A small network was shown many inputs. Here are its activations along a few directions, one row for each input.
In each table, some parts of the input vary, and every possible input appears once, in random order.
Descriptions start from the smaller parts, as in this example, which fits no table here: values(3) and (point or ring(11) or (line(4) and ring(5))).
Shared parts are said once, and a part with two or three values counts as separate values.

Other details of the inputs vary at random and push rows far along three fixed directions, the same in every table; ignore that.

Rows:
r1: [ 12  -9  14 -17  -8  17 -17 -14  31   2  11  -9 -22   9]
r2: [ 11 -11   2  -3   2   7 -10 -22  13  -7   3  -8 -10   6]
r3: [  8   8 -18  23 -12  -8 -21  -3 -12 -36  20   1   5   2]
r4: [-11   0  -8  11   9 -16  18  17 -15  13 -13  10  20  -4]
r5: [ -1  -8  10 -23  -8  22  -7 -27  29  13   7  -2 -22  14]
r6: [ 30  -6   8 -21  -7  34 -21  -3  27  16  15  -2 -20   6]
r7: [ -6  11 -18  22  -3 -19   2  17 -26 -11   0  10  21 -10]
r8: [-20  -6  28 -16   6  -3  22 -21   6  17 -18 -12 -24  20]
r9: [  6   6  -6  -5  -4  12  -9   9   4   4   3   5   0 -12]
r10: [ 25   4 -18   9 -14  21 -33  -5  10 -31  36  -1  -6   0]
r11: [-16  -9  17 -17   9  -9  18  -4   7  37 -24   3  -6  10]
r12: [ 11   7 -19  16   0  -3  -6  14 -15  -8  10  10  14  -3]
r13: [ 14   9 -13   0   0  11  -4  23  -6  11   2  10  11 -19]
r14: [-21   1   0  13   2 -31   9   1 -22  -2 -17   1  12  -2]
r15: [ 12   3   4 -13  -5  21   4  36  19  35   3  15   4  -6]
r16: [-17  -6   6   4   7 -24  11   1  -5   1 -21  -5  10  -5]
r17: [ -2   4  -5   7   5 -12   8  26 -12   8  -9   7  20  -6]
r18: [ 14   9 -13  -5  -9  22  -7  17   2  11  12  14   6 -11]
r19: [ 0  1 -9 -2  4  6  9 16  1 14 -4 10 16 -8]
r20: [  4 -10   7 -17   2  14   2  -6  20  17  -5  -2  -6   2]
r21: [-20  -4  25  -4   9 -15  21 -19 -10  -6 -18 -12 -11   5]
r22: [ -5   3  10 -17   0   7   2  12  10  25 -12   4  -5  -6]
r23: [-10  -8   0   1  10 -15   4 -17  -8  -2 -14  -6   2  -1]
r24: [  6   4  12   1  -3   5   0  -6  -6 -18  11  -7 -12  10]
r25: [ 1 -2  5  3 -5 -4 -9 -5 11 -7  8 -4 -6  7]
r26: [ -9 -11  -9  19   6 -25  -2 -32 -13 -32  -2 -13   5   8]
r27: [-12  -4  -5  23  13 -35   5  -3 -25 -19 -19  -8  16  -6]
r28: [-18  -8  13 -20   4   1  10 -13  19  21 -19  -2 -12   2]
r29: [ 12  -7   2   3  -1  -1 -16 -19   7 -15  10  -9  -8  18]
r30: [  5  -6   0  -3  -1   3  -7 -10  13  -9   4  -8  -2   0]
r31: [ 12  13 -23  15  -5   2  -3  31 -19   0  10  16  20 -12]
r32: [  1   4 -10  10   2  -6  -1  14  -5 -10   0   3  12 -17]
r33: [-15  -8  14  -6   1 -18  -2 -29   1  -2 -15 -13 -11   8]
r34: [-2 -1 -6 -1  1  2  5  5  7  2  0  4  9 -3]
r35: [-10   3  -8   4   4  -4  10  14  -2   6  -3   9  14 -12]
r36: [ -9 -10  10  -7  -2  -8  -6 -38   7  -8  -5 -13 -14   8]
r37: [ 23   6   1   9  -6  15 -17 -17  -6 -44  28 -13 -12   1]
r38: [ 10   3  -5 -19  -2  26   6  19  11  37   3  16   1  -8]
r39: [ 34   2 -20   9  -9  23 -32  -9   4 -27  37  -2  -3   4]
r40: [  9  10   7 -16  -4  33  19  34   3  29   8  18  -3  -4]
r41: [-14 -17  16 -18  -1   0   8 -26  27  14  -4  -7 -15  24]
r42: [ -1  -3   7 -16   8   6  12  23   8  33 -18   6   8  -8]
r43: [-16  -6   5  11   0 -26  -5 -19  -6 -20  -3 -10  -4  11]
r44: [ 27   2  -2  -5 -12  18 -24   0  11  -1  21   0 -11   8]
r45: [-20  -6   5  -2   2 -14  12  -8   7   5  -8   0   0   9]
r46: [ -7  10  -3   4   7   6  20  12 -15   8  -5   4   4 -10]
r47: [-35  -3   2  -1   8 -25  26   8  -9  18 -25   8  10   0]
r48: [  0  13  -9  14   4   1  16  20 -28 -15   4   7  15 -16]
r49: [ 16  -2   7 -19  -5  22  -8  10  15  26   1   4 -10  -3]
r50: [  2  12 -16  22   1 -13 -12  27 -20 -20   2   3  18 -19]
r51: [ 11  10  -8  10 -10   0 -20  10  -6 -16  15   3   2  -1]
r52: [-21  -8   3   3   8 -22  19  -6  -5   9 -16  -1  11   8]
r53: [ -4   2  -1  21  -1 -13  -2 -31 -18 -44  12 -16 -10  18]
r54: [ -5  -2  16   2   4  -7  -2 -33  -5 -25   0 -23 -19  14]
r55: [ 12  17  -6   5   4  18   8  29 -13   4   2   7   4 -21]
Each input here is: ring(5) and (values(2) or ring(9)).
- The inputs of r43 and r50 match in every part but the ring(5) part. If r14 is changed in the same way as r43 into r50, which row does it become? => r33
- The inputs of r54 and r53 match in every part but the ring(5) part. If r6 is changed in the same way as r54 into r53, which row does it become? => r12
- Change only the ring(5) part in r29. List by row number the other rows that result. => r2, r4, r26, r27
- Change only the ring(5) part in r44. List by row number the other rows that result. => r13, r31, r38, r49
- Change only the values(2) part in r48. List by row number the other rows that result. => r46

Rows:
r56: [-3  2  1  0  6  0 15  4 -9  2 -6  2  6 -8]
r57: [ 24  14 -10  10  -9  23 -17   9  -8 -20  25   1  -5  -1]
r58: [ 27  -1  13 -15  -6  33 -12  -3  20   1  19  -4 -19   6]
r59: [ 11  -1  11 -14  -6  22  -3 -21  11  -1  14  -6 -19  14]
r60: [ -9   0  -4  17   4 -17   2 -29 -18 -34   1 -15  -3   6]
r61: [ 11   3  -2  17   2  -3 -12 -10 -11 -36  13 -15  -5   1]
r62: [-12  -2 -11  -1   1  -9   4   8   2  10  -6  10  14  -5]
r63: [  7   6   0  16   0  -7  -9 -11 -16 -35  11 -14  -7   7]
r64: [ 10  -3  16 -13  -5  19  -8 -13  19  -6  12  -9 -22   9]
r65: [ 23  21 -18  22 -12  14 -19  21 -21 -35  29   4   7 -10]
r66: [-14 -20  14  -6   1 -19  -4 -40  16   0  -7 -12 -11  25]
r67: [-20 -17   6  -5  -2 -18  -3 -40  14  -6  -3  -8 -13  19]
r68: [-26 -10  23 -17  15  -6  31 -14   7  26 -29  -6 -13   4]
r69: [-27   0 -13  15   7 -34  15  14 -14   2 -21   9  29 -10]
r70: [  2  -5  11  -4  -3   5  -7 -27  10 -22  10 -14 -19  10]
r71: [  8 -11  -2 -11  -6  15 -15 -19  25  10  13  -1 -16  15]
r72: [  1  18  -5   7  -2   5  12  40 -20   7  -1  14  12 -16]
r73: [ 17  11   6 -10  -2  24   7  33  -2  20   6  11   0  -9]
r74: [  6  17  -6  10   1   7   9  34 -21   4   0  10   9 -11]
r75: [-13  -9  -7  17  -3 -32 -12 -25  -1 -31  -1 -12   6  12]
r76: [-25 -19  11 -22   8 -11  17 -23  17  32 -23   2  -2  14]
r77: [  6   4  11 -28  -5  40  11  15  22  36   5  10 -15  -4]
r78: [ -8  -1   6  18   7 -23   0 -22 -20 -36  -3 -20  -6   7]
r79: [-15   3  -1  15  13 -24  23   8 -29  -9 -18   1  18 -14]
r80: [ 20  18  -5   4   1  17   7  51 -16  11   5  15  15 -23]
r81: [ -9  -4 -12   2   5  -8   4   6   1  14  -9   9  13  -3]
r82: [-23  -8   0   2   8 -29  18  -2  -7  19 -22   8  13   0]
r83: [-14  -8  -9  23   3 -36  -9 -28 -12 -26  -3  -9   5  10]
r84: [  4   6   2 -12   2  20  17  19  -1  24  -3  11   3 -11]
r85: [ -2 -12   6 -26   0  19   4   4  34  44  -8   7  -6  10]
r86: [14 14 -2 -6 -4 25  7 32 -7 18  7 15  4 -9]
r87: [ 17   7 -23   5  -3  11  -4  49  -2  20   5  22  30 -19]
r88: [ 18  -5 -12   8  -9   0 -23  -3   9 -15  16  -2   6   7]
r89: [-12   9   3  -3   1   3  17  11  -9   9  -6   5   2  -8]
r90: [-26 -15  16 -15   8 -15  15 -18  17  34 -25  -2  -8  15]
r91: [  4   6   3  13  -2  -8 -10  -9 -12 -37  11 -12  -6   2]
r92: [ 26   9 -13   9  -5  23 -15   7  -2 -20  25  -2  -3  -7]
r93: [ 14 -10   5 -16  -8   8 -34 -19  28  -3   2 -10 -15  -2]
r94: [ -4   2  23 -27  -1  20  15   8  16  30  -6   2 -19   5]
r95: [ -1  -3  -6  -1   7 -13 -13   7   1  10 -21  -1  11 -19]
r96: [ 18   4 -25  25  -6  -7 -26  12  -5 -27  16   0  17  -3]
r97: [-23   4   3   6  10 -16  25  -5 -21   2 -18  -2   4  -2]
r98: [-22 -10  -3   0   8 -24  19  -3  -6  19 -21   9  13   0]
r99: [ 11   0 -13  11 -11  -2 -23  -3   5 -17  21   2   0   3]
r100: [ 18   1   6 -15  -9  34 -10  -7  23  -2  22  -3 -19   4]
r101: [  6 -10   8 -14 -11  11 -19 -17  32   8  12  -3 -17  17]
r102: [-13  -2  -8   8  11 -36   0  11 -19   4 -32   2  27 -25]
r103: [ -4   7   5   3   2  -3  13  11 -18   1  -6   4   4  -1]
- The inputs of r60 and r84 match in every part but one. If r71 is changed in the same way as r60 into r84, which row does it become? => r98
- What is each input in this table made of? => values(3) and (point or ring(6) or ring(9))
- Change only the ring(9) part in r58. List by row number the other rows that result. => r56, r59, r73, r79, r80, r84, r86, r103
- Change only the ring(9) part in r94. List by row number the other rows that result. => r64, r65, r70, r72, r77, r89, r91, r100

Rows:
r104: [ -4  -4  10  -4  -5   2  -3 -23  10 -13   9 -10 -16  19]
r105: [  4  -4   6 -11  -1  15  -5 -18  14   1   6  -9 -17   7]
r106: [ -1   5  -8  13  -4  -6  -3  -6 -12 -26  11  -1   4  -1]
r107: [  2  -3   9  -6  -7   6  -5 -19  10  -7  12  -6 -17  15]
r108: [  9   0   4  -1  -7   8 -15 -14   9 -22  14 -11 -15   7]
r109: [ 3  2  1 -6  5 11  7  8  1 13 -4  2  1 -7]
r110: [-28  -9   4   2   2 -29  13 -20  -3   4 -20  -6   6  13]
r111: [ -4  -3  -1 -16   3   7   3  11  12  25  -7   8   5  -8]
r112: [-11  -5  -8  23   3 -33  -1 -11 -12 -24  -1  -5  12   4]
r113: [19  4 -1 -5 -1 19 -4 18  3  6  4  1  0 -7]
r114: [ -2   3   9 -14  -1   9   7  12   5  19  -6   5  -5  -8]
r115: [12  1  0 -8  0 16  1  6  2  7  3  3  0 -7]
r116: [  5  -9  -4  -5  -6   9 -13 -17  16   1   9   0 -11  10]
r117: [-17   6  -2   6   6 -12  17  14 -16   2 -14   8  14 -17]
r118: [ 12  -7  10 -11  -3  12  -8 -16  10  -4   4 -10 -14   6]
r119: [ -6  11  -9   8   5  -2  11  25 -15   3  -7   9  15 -19]
r120: [ 8  8  1 -5 -3 14 -3 17  5  6  3  3 -4 -8]
r121: [  0   4  -4  13   2 -13  -8  -9 -13 -26   1 -12  -1  -1]
r122: [-10   8  -7   5   3  -4  17  21 -15   9  -7  12  14 -14]
r123: [-17  -6  -2  13   5 -36  -4 -16 -13 -22 -10  -8   8   7]
r124: [  7  -2   2 -13   0  10   0  21  18  27  -4   8   3 -11]
r125: [  6  11  -9  13   4  -7   4  26 -23  -4  -5   6  17 -21]
r126: [-27 -12   2   9   5 -34  10 -24  -8  -4 -20  -4   1  12]
r127: [  5   0   2 -10   1  17   8   6   5  17   2   7  -2  -2]
r128: [  3  -2  -1   1  -5   7  -9 -20   7 -19  15  -8 -14  12]
r129: [ -5 -13   4 -16  -2   3  -5 -26  21   5   3  -4 -12  17]
r130: [  8  -4  -8   0 -11   7 -18 -18  13 -12  16  -5  -4  10]
r131: [ 28  15 -12   6  -7  18 -18  25  -6 -10  20   6   3 -16]
r132: [-12  -5  -5  13   5 -28   2 -14 -11 -11  -9  -2  11   8]
r133: [ 30  12 -11   6  -5  23 -17  28  -4  -8  18   3   4 -14]
r134: [  4  -6  -1  -8  -8   9 -15 -18  18  -2   7  -6  -7   6]
r135: [-20   3   3   4   8 -18  23   8 -17  14 -17   6   9  -4]
r136: [-10  -4  -1   9   7 -17  12 -15 -16 -14  -8  -5   5   3]
r137: [21  5  2 -6 -3 24 -4 24  2 13  9  9  1 -6]
r138: [ 14  -1   2   3  -4  11 -11 -13   5 -14  18  -8 -11  14]
r139: [ 10   2 -24  29  -4 -14 -26  -6 -17 -41  14  -4  12  -9]
r140: [-11  -5  19 -23   5  10  25   4  11  43 -16   7  -7   6]
r141: [20  6 -7  2 -3 19 -3 20 -2  1 13  6  3 -1]
r142: [-21  -4  24 -24   3   3  24   3  13  37 -21   6 -11   4]
r143: [ 25  15 -11   4 -13  26 -11  31   0  -4  26  14   4  -8]
r144: [ 18   3 -14   2  -5  16  -9  21  11   8  16  12   8 -10]
r145: [ 13   2   3   4  -5   7 -17 -13   4 -19  16 -11 -15  11]
r146: [ 18   6 -15   1  -8  12 -15  21   5   0  19  11   8  -2]
r147: [19  7 -2  4 -2 16 -9 19 -2 -1 12  2  1 -3]
r148: [-21  -9  19 -26   2  -1  17   1  21  47 -26   5  -4   8]
r149: [  0  -7   7  -7   1   7   2 -25  10  -2   4 -10 -14  15]
r150: [ -3 -13  17 -13   0   2   6 -30  11   4  -1 -10 -17  22]
r151: [  9   1 -17  23  -4 -16 -25  -5 -12 -34   9  -6   6  -5]
r152: [ -6   6   0  10   7 -14  12  19 -22   4 -12   6  14 -11]
r153: [ 10  -8   3   0  -4  -2 -21 -22  12 -13   8  -9  -8  16]
r154: [11  9  2 -5 -5 18 -3 23  6 10  8  7 -4 -4]
r155: [-11  -1   0   9   2 -16   0 -21 -12 -25  -1  -9  -1  -1]
r156: [  0  -5  16 -12  -5   7  -4 -17  14   1   4  -7 -20  14]
r157: [-22  -3   4   6   9 -25  13 -22 -14  -9 -17  -8   0  -1]
r158: [-19  -9  -3   6   8 -25   9 -20  -6  -2 -17  -2   9   7]
r159: [-11  -9  20 -16  -2   1   1 -28  15  -1  -5 -12 -21  11]
r160: [ -5  -7   9 -10   0   3   2 -30  10   0   3  -8 -17  14]
r161: [-15  -3  13 -23   7  12  25   3  14  42 -16   7  -9   3]
r162: [ -6   2 -14  13   8 -17   3  12 -15  -1 -12   7  24 -15]
r163: [ 15   2  -6  -5  -1  10 -12  15   9  10   1   6   5  -7]
r164: [-23  -7   4   2   3 -29   5 -17  -4  -3 -21  -9   6   2]
r165: [  4   6 -15  23   2 -18  -4  27 -16 -10   1   8  24 -16]
r166: [ -3  -3   6 -25   2  10   6  18  18  39 -13  10   0  -6]
r167: [ 14   2   3   5  -7   5 -19 -14   1 -21  18  -9 -12   9]
r168: [-13   2  -2   6  10 -14  17   6 -19   4 -17   2  14 -14]
r169: [ -9  11  -9   9   4  -5  12  24 -15  -1  -8   9  16 -19]
r170: [-13   9 -10  13   4 -10  15  17 -18  -6  -6   8  15 -11]
r171: [ 18  -3   6  -2  -4  14 -13  -8   8 -11  13  -8 -13  12]
r172: [ 13  -7  -5   2  -4   5 -21 -16  16 -15  17  -6  -5   3]
r173: [-17   0  -1  18   6 -28   8 -19 -19 -22  -6 -10   1   9]
r174: [ 20  14 -10   5  -9  21  -9  28  -1  -2  21  10   2  -5]
r175: [ -8  -6   7 -12   1   0   4   7  11  30 -14   7  -4   2]
r176: [ -4   5  -9  13   9  -9  11  14 -22  -6 -10   1  18 -15]
r177: [ -7   4  -7   7   9  -5  20  17 -16   8 -12   7  16  -9]
r178: [-16  -1  18 -18   3   6  18  10  11  30 -16   4  -8   3]
- The inputs of r108 and r169 match in every part but one. If r124 is changed in the same way as r108 into r169, which row does it become? => r172
- The inputs of r123 and r166 match in every part but one. If r137 is changed in the same way as r123 into r166, which row does it become? => r118
- What is each input in this table made of? => ring(5) and (values(5) or (values(2) and line(5)))
- Change only the values(5) part in r144. List by row number the other rows that result. => r116, r129, r130, r158
- Change only the ring(5) part in r162. List by row number the other rows that result. => r132, r153, r158, r163
- Change only the ring(5) part in r127. List by row number the other rows that result. => r125, r140, r152, r168
- Change only the values(5) part in r112. List by row number the other rows that result. => r110, r126, r132, r146
